A small network was shown many inputs. Here are its activations along a few directions, one row for each input.
Each table varies a few parts of the input and shows all the possible inputs, shuffled.
Descriptions start from the smaller parts, as in this example, which fits no table here: one of 6 places along a line, together with either a single point or one of 9 places around a ring or (one of 2 separate values, together with one of 8 places around a ring).
Shared parts are said once, and a part with two or three values counts as separate values.
(in the rows, 128 means zero)

Other details of the inputs vary at random and push rows far along two fixed directions, the same in every table; ignore that.

Rows:
x1: [151 202 114 151 146 148  73 100 115 122  52 157 163]
x2: [107 106 134 105 189 136 118  81 139 141 136 100 194]
x3: [141 206 131 163 146 146  82 102 108 109  55 154 162]
x4: [112 156 106 200  66 128 130 184 110 159 115 158  94]
x5: [136  61 146 100  98 112 193 146 158 127 192 101  94]
x6: [154 137 129  86 167 152  92  59 126 109 108 100 169]
x7: [134 142 126 194  63 119 131 188 107 132 101 169 103]
x8: [157 186 124 141 147 142  76 108 105 118  63 156 161]
x9: [111 191 104 183  89 125 130 193 126 153  99 159  98]
x10: [143  67 126 111 107 141 159 143 137 172 202 100 101]
x11: [103 181 125 150 163 162  90 110 101 119  73 180 174]
x12: [138 212 105 152 152 146  74 101 104 141  61 155 156]
x13: [112 140 132  61 192 121  99  82 127 117 114  81 135]
x14: [133 128 146  68 168 117 127  82 123  91 117 100 148]
x15: [158 149 122 189  70 130 114 192 128 146 140 182 110]
x16: [116 181 113 141 161 162  75 112 104 131  65 189 177]
x17: [114 130 128  68 183 120 113  80 138 118 129  85 127]
x18: [147  65 141 127  95 144 175 134 150 133 194  97 109]
x19: [131  63 134 122 108 140 181 129 142 157 218  94  97]
x20: [135  67 150  97 102 105 182 150 146 119 200 111  95]
x21: [130 144 147  69 186 108  93  81 127  84 106 110 142]
x22: [147 126 151  87 177 139 113  57 112  95 122 102 165]
x23: [131 144 127 193  58 112 122 189 112 126 130 174 104]
x24: [111 154 111 194  67 129 125 194 103 163 112 152  95]
x25: [122 128 122  73 181 121 132  74 121  98 117  93 146]
x26: [145 151 134 199  75 132 134 189 120 137 132 176 105]
x27: [131 153 127 199  61 115 123 190 105 129 109 179 102]
x28: [128 131 137  75 177 117 113  79 146  97 106  97 136]
x29: [137  46 146 115  88 117 176 124 136 125 187 102 102]
x30: [124 219 128 136 145 115  74 125 108  90  65 159 155]
x31: [ 94 143 116 174 101 129 131 212 140 146 104 196  99]
x32: [117 171 108 185  91 112 133 204 140 157 102 162  78]
x33: [ 98  34 130 128 110 111 172 148 150 165 191 104 137]
x34: [138  54 146  99 108 107 177 151 169 129 187 101  80]
x35: [100  41 130 109 132 102 172 171 182 166 190 100 117]
x36: [127 131 138  71 168 122 132  71 136  94 117  94 148]
x37: [133  61 139  97  94 121 189 148 161 126 193  88  96]
x38: [144  62 122 112 107 140 167 129 146 168 212 101 100]
x39: [124 174  99 188 105 115 120 201 131 138  78 167  90]
x40: [124 139 137  85 183 149 106  61 107 124 131  84 158]
x41: [125 210 118 137 151 128  71 128 130 102  37 138 140]
x42: [133  46 140 113  91 119 180 120 140 125 188  98 102]
x43: [164  47 140 113  96 134 174 131 154 147 202 111 105]
x44: [129  43 123 121  99 118 182 131 125 131 189 101  96]
x45: [134 121 147  64 181 111 111  84 134  91 112  98 137]
x46: [114 142 127  92 167 125 107  50  99 110 106  99 155]
x47: [137 173 103 213  96 143 127 180 112 144  95 172 113]
x48: [158 114 144  78 166 133 105  66 119 107 144 114 157]
x49: [141 130 141  99 168 144 121  58 126 103 123 101 159]
x50: [115  82 132  99 108 119 178 157 141 151 191  91  90]
x51: [149 132 114  91 184 144 101  59 112 115 110 109 163]
x52: [ 93 143 110 188  97 112 144 217 153 174 112 161 134]
x53: [149  63 152 123  99 126 166 138 141 124 221 116 108]
x54: [119 116 122  91 200 138  93  69 138 147 117 106 206]
x55: [129 175 113 203  91 140 134 171 118 159 113 164 109]
x56: [128 114 137  84 150 133 111  58 115  92 116  85 157]
x57: [114 149 129  69 181 120 126  64 122 109 117  91 148]
x58: [ 92 151 113 195  84 140 120 185 102 141  88 205 126]
x59: [127 207 130 132 155 109  62 129 121  92  65 156 140]
x60: [ 92 150 116 177  88 134 148 210 130 145 109 198 111]
Each input here is: one of 5 places along a line, together with either one of 2 separate values or one of 10 places along a line.
- The inputs of x13 and x24 match in every part but the place on the line of 5. If x17 is changed in the same way as x13 into x24, which row does it become? => x4
- The inputs of x26 and x20 match in every part but the place on the line of 5. If x18 is changed in the same way as x26 into x20, which row does it become? => x37
- Change only the choice among 2 separate values in x58. List by row number the other rows that result. => x33
- Start at x1 and move only the place on the line of 5, one step at a time. The first step leads to x49. Which rows follow, in order? => x42, x36, x28
- Which other rows agree with x15 in the place on the line of 5? List them by row number. => x1, x6, x8, x10, x12, x16, x38, x43, x48, x51, x54

Rows:
x61: [124 159 139  96 167 114  97  90 121  90  84 119 152]
x62: [119 190 109 178 107 128 119 186 130 145  81 160 108]
x63: [123 193 106 167 136 142  89 116  98 143  74 140 151]
x64: [155  74 126 184  46 132 185 208 149 169 203 150  66]
x65: [128 139 109 200  60 117 154 232 154 165 123 164  78]
x66: [106  78 128 126 144 145 138 122 134 156 160 140 168]
x67: [130 179 126 160 121 139  92 119  91 103  71 172 148]
x68: [151  76 143  64 154 135 140  65 130 119 184  81 139]
x69: [117  67 151  52 155 111 153  82 130  87 166  93 125]
x70: [150 100 139 120 120 134 133 116 129 122 158 117 125]
x71: [127 201 119 144 146 121  88 138 124 116  66 150 129]
x72: [136  42 136 112  76 107 201 187 167 153 225 104  62]
x73: [132 186 129 162 122 135  92 119  98 102  74 166 154]
x74: [132  76 149  53 163 112 142  86 147 100 170  76 124]
x75: [147  94 134  82 164 141 129  62 133 122 151  88 155]
x76: [144 152 139 113 157 136  93  72 106  98  95 126 168]
x77: [115 168 133 136 128 112 111 137 119  97  86 149 131]
x78: [ 91  35 130 125 110 118 186 186 167 170 201 133 116]
x79: [112 170 104 209  63 122 139 230 138 171 104 167  77]
x80: [105 175 109 139 143 119 109 134 119 138  85 123 129]
x81: [141 101 135  80 167 147 134  62 125 123 157  88 151]
x82: [128 162 122 113 167 149  93  68 108 126  98 110 162]
- What is each input in this table made of? => one of 2 separate values, together with either a single point or one of 10 places along a line
- The inputs of x77 and x73 match in every part but the choice among 2 separate values. If x79 is changed in the same way as x77 into x73, which row does it become? => x82

Rows:
x83: [158 174 123 163 109 129 116 141 134 127  93 125 124]
x84: [129 171 111 153 131 147  96 150 122 164 119 148 132]
x85: [134 160 113 164 129 138 111 127 135 155  99 120 152]
x86: [138 152 128 163  91 128 115 131  99 105  93 151 129]
x87: [134 183 135 115 157 133  83  70  82  82  87 144 157]
x88: [124 156 118 164 125 169 135 134 118 122  87 187 144]
x89: [143 156 140 139 115 134 102 140 112 112 119 170 131]
x90: [144  84 123 103 152 134 134 110 155 156 169  97 138]
x91: [148 150 122 119 127 131 117  93 113 113 107  97 121]
x92: [110 184 123 143 121 108 113 155 111 107  90 149  99]
x93: [124  69 144  95 140 140 134 109 125 137 191 126 148]
x94: [121  97 148  71 141 108 141 132 147 108 168 109  99]
x95: [130 102 150  37 199 103 116  68 150  82 129  82 144]
x96: [ 95 208 118  83 221 150  92  62 117  86  23 140 179]
x97: [118 100 121 209  48 134 163 210 111 171 176 179  91]
x98: [153  74 155  98 126 122 151  91 137  96 164  99 145]
x99: [128 122 120 236  44 131 149 218 137 169 129 182 122]
x100: [112 173 120 148 108 106 116 151 118 105  71 135 106]
x101: [ 96 152 114 173  94 117 126 221 138 165 123 175 101]
x102: [127  89 147  90 133  99 159 124 156 101 149  86 116]
x103: [ 94  74 130  91 134 108 159 112 134 133 153  83 124]
x104: [159  69 153  87 140 121 139  99 141 101 169 116 138]
x105: [129  80 121 109 128 136 151  93 126 152 167  74 125]
x106: [140  76 117 130 107 164 202 149 157 159 182 125  88]
x107: [148 107 134  95 127 129 149  99 121 123 179  93  95]
x108: [104  73 138  85 152 106 156 109 158 129 157  79 145]
x109: [ 88 168 115 147 131 115 117 155 109 140 101 147 121]
x110: [128  80 119 138  99 136 171 150 127 173 205 107  89]
x111: [115 149 119 175 109 139 104 124  95 133  87 152 156]
x112: [106 153 114 147 140 110 107 169 146 143  90 152 139]
x113: [167 103 137  93 145 125 132 106 151 124 155  98 118]
x114: [127 183 127 111 208 141  44  52 106 102  50 147 220]
x115: [153 153 126 151  94 134 125 172 134 147 142 149  88]
- What is each input in this table made of? => one of 3 separate values, together with either a single point or (one of 2 separate values, together with one of 5 places around a ring)
- The inputs of x83 and x102 match in every part but the choice among 3 separate values. If x85 is changed in the same way as x83 into x102, which row does it become? => x108
- Change only the place on the ring of 5 in x115. List by row number the other rows that result. => x83, x91, x107, x113
- Which other rows agree with x87 in the choice among 3 separate values? List them by row number. => x86, x88, x89, x93, x97, x98, x99, x104, x111, x114
- Change only the choice among 3 separate values in x84. List by row number the other rows that result. => x93, x101

Rows:
x116: [100 171 112 146 126 119 114 165 125 137  93 146 106]
x117: [129 104 126 181  51 117 192 223 157 143 147 149  64]
x118: [ 93 188 116 135 143 111  97 154 124 135  81 136 126]
x119: [137 158 134  79 171 113 104  59 117  94 105  75 137]
x120: [155 147 144 105 161 136  85  65 112  94 112 125 172]
x121: [116 151 118 167 110 142 134 129 105 128 100 151 139]
x122: [134  80 132  94 112 113 172 121 140 123 173  84  87]
x123: [157  91 143 115 123 137 133 106 119 128 185 119 128]
x124: [118  63 147  90 142 112 146 103 142 119 163  94 153]
x125: [116 102 142  73 160 102 134 124 161 112 145 103 130]
x126: [152 102 143 100 121 107 145 117 145 107 153  84 106]
x127: [107  66 135  86 148 133 145  91 121 132 179 103 138]
x128: [132 120 130 152  88 124 168 193 155 129 143 157  84]
x129: [110 171 125 134 138 100 106 153 142 115  72 128 134]
x130: [113  83 134  90 126 128 179 126 140 131 184  97  90]
x131: [135 139 113 200  61 134 138 175 109 148 120 163 106]
x132: [106  89 120 193  51 110 173 219 139 172 165 152  94]
x133: [117  78 140  95 147 125 137 117 134 136 178 119 146]
x134: [125  73 142  81 138 108 160 137 163 117 168 110 105]
x135: [130 117 127 181  80 139 155 167 127 131 124 160 123]
x136: [148 190 125 136 135 124  92 133 119 117  99 139 117]
x137: [119 117 130 173  88 118 136 196 144 147 137 173 126]
x138: [128 172 120 134 143 150  84  89  87 122  92 143 155]
x139: [100 126 120 169  95 125 131 180 121 162 139 154 121]
x140: [122 188 124 115 166 138 104 113 118 108  81 147 135]
x141: [120 130 124 177  96 123 127 168 126 132 100 162 132]
x142: [140 176 122 170 111 131  98 116  96 124  92 138 142]
x143: [148  88 142 107 127 133 135  87 122 108 143 110 145]
x144: [ 99 178 116 134 139 101 110 147 131 126  77 123 127]
x145: [128 139 103 168 136 155 117 140 139 180 112 141 151]
x146: [112 143 121 148 111 109 132 200 147 148 129 151  98]
x147: [164  94 122 131 131 155 137 100 141 171 176  92 141]
x148: [113  93 135  97 146 151 147  81 110 126 164 113 144]
x149: [142 133 138  56 185 130 109  65 123  99 130  99 136]
x150: [147 171 130 140 140 144  82 102 107 104  81 163 164]
x151: [121 157 130 131 157 133  87 109 118 108  81 162 170]
x152: [141 181 119 167  99 118 112 165 128 116  70 149 108]
x153: [114 181 123 127 155 111  95 126 130 101  52 132 140]
x154: [116 157 123 119 149 120 112 145 132 125 105 145 118]
x155: [131 112 124 182  76 149 161 187 123 154 160 181 106]
x156: [110  65 127 106 109 101 184 155 155 136 178  94  80]
x157: [148  96 147  56 159 121 137  82 144  95 153  94 124]
x158: [106 178 113 157 141 130  91 115 100 122  63 152 160]
x159: [135 179 123 165 117 141  87 117  90 132 102 145 141]
x160: [111 170 118 120 147 126 129 111 122 108  84 119 125]
x161: [136 146 107 158 144 173 126 111 131 170 113 134 160]
x162: [136  67 150  86 145 143 158  86 136 107 175 120 147]
x163: [139  95 136 105 108 116 156 134 136 135 189  89  81]
x164: [119 177 105 152 170 149  83 113 132 168  78 132 185]
x165: [155 128 102 194  88 163 137 166 137 191 138 147 122]
x166: [126  44 136 119 107 130 172 153 141 150 209 135 109]
x167: [126 149 128  80 163 130 109  80 113 111 115 100 126]
x168: [155  95 146 112 126 125 127  87 122 107 151  98 145]
x169: [147 102 140  88 156 146 117  70 108 115 155 120 152]
x170: [153 136 149  63 177 116 105  66 136  85 127  90 141]
- What is each input in this table made of? => one of 5 places along a line, together with either a single point or (one of 2 separate values, together with one of 5 places around a ring)
- The inputs of x144 and x156 match in every part but the place on the line of 5. If x124 is changed in the same way as x144 into x156, which row does it become? => x141
- The inputs of x145 and x164 match in every part but the place on the line of 5. If x154 is changed in the same way as x145 into x164, which row does it become? => x146
- Which other rows agree with x163 in the place on the line of 5? List them by row number. => x119, x120, x123, x126, x136, x142, x147, x159, x168, x170
- Change only the place on the ring of 5 in x117. List by row number the other rows that result. => x128, x130, x140, x160
- Change only the choice among 2 separate values in x133. List by row number the other rows that result. => x146
- Which other rows agree with x150 in the place on the line of 5? List them by row number. => x122, x131, x138, x143, x149, x152, x157, x165, x167, x169
